Each row below holds a small network's activations on one input, seen along a few directions.
Each table varies a few parts of the input and shows all the possible inputs, shuffled.
A made-up example of a description, with smaller parts first: one of 6 places along a line, together with either a single point or (one of 2 separate values, together with one of 5 places around a ring) or one of 11 places around a ring.
Shared parts are said once, and a part with two or three values counts as separate values.
In the rows, 128 means zero.

Other details of the inputs shift rows strongly along three fixed directions, in all tables alike. That doesn't count.
These rows show it; all are for the same input, with only those details redrawn:
[ 99  73 172 131 153 160  99 115 115 100  75  60]
[144 118  55  83 132  74 144 156  95 177 167 191]
[ 81 120 202 166 135 123 137 114 118 112 153 102]
[ 95 154 149 167 149 122 132 132 159  88 136 101]
[121  54 140  95 149 142 103 125  82 136  86  92]
[100 171 120 159 150 109 134 143 172  89 141 117]
[114 161 100 143 148  99 141 147 154 112 151 137]
[154 102  20  74 173 137  83 162 150 104  47  95]

A family of inputs:
R1: [129  97 157 126 139 177  98  91 139  69  52  41]
R2: [111  96 181 149  95 106 143 117  74 173 178 158]
R3: [185 115  30  77 146 169  86 158 159 113  31 120]
R4: [123 142 165 135 118 146 142 121 130 154 150 142]
R5: [157 138  85  85 104 114 155 145 101 203 176 214]
R6: [128 155  92 138 151  99 122 152 159 124 129 145]
R7: [162 163  68 119 109 113 135 152 144 133 139 182]
R8: [141 180 100 126 112 100 159 135 139 140 177 172]
R9: [131  64 178  90 131 174 101  87  85 168  88  92]
R10: [116 109 198 136  90 120 155  96  80 143 176 131]
R11: [122 166 160 163 123 134 127 117 165  92 126 114]
R12: [ 95  97 181 134 116  98 150 118  75 163 180 147]
R13: [146 229  70 158 144 115 122 138 223  63 112 125]
R14: [135 217  93 145 142 126 145 143 208 113 139 144]
R15: [140 190 110 147 127 109 138 122 165 126 144 152]
R16: [148 141 102  99 108 101 149 119 100 169 166 168]
R17: [186  76  51  47 126 136  94 136  94 181  69 145]
R18: [ 98  45 191 126 141 154 102 103  87 101  84  58]
R19: [ 97 184 145 204 141 144 132 130 207  30 118  72]
R20: [160  61 128  80 119 158 100 119  77 171  84 127]
R21: [ 98 180 168 206 140 140 130 132 192  76 128 101]
R22: [103  50 194 131 144 152  88 108  93 114  79  70]
R23: [112 151 186 163 104 137 151 114 128 119 165 125]
R24: [101 150 163 180 127 132 145 126 149 101 149 112]
R25: [154 137  81  98  99 118 151 143 108 159 157 184]
R26: [118 105 197 141  88 128 155 100  78 140 179 135]
R27: [116 111 132 111 140 104 137 136  96 184 164 163]
R28: [129 125 175 143  95 121 141 113  98 151 164 154]
R29: [181 108  25  72 135 163  99 152 150  89  41 105]
R30: [133 130 103 116 122 111 142 146 115 187 164 173]
What do these inputs look like to the network?
> one of 5 places along a line, together with either one of 2 separate values or one of 4 places along a line
The inputs of R20 and R23 match in every part but the place on the line of 5. If R15 is changed in the same way as R20 into R23, which row does it become?
> R16
Change only the place on the line of 4 in R9. List by row number the other rows that result.
> R4, R5, R14
Change only the choice among 2 separate values in R24. List by row number the other rows that result.
> R12
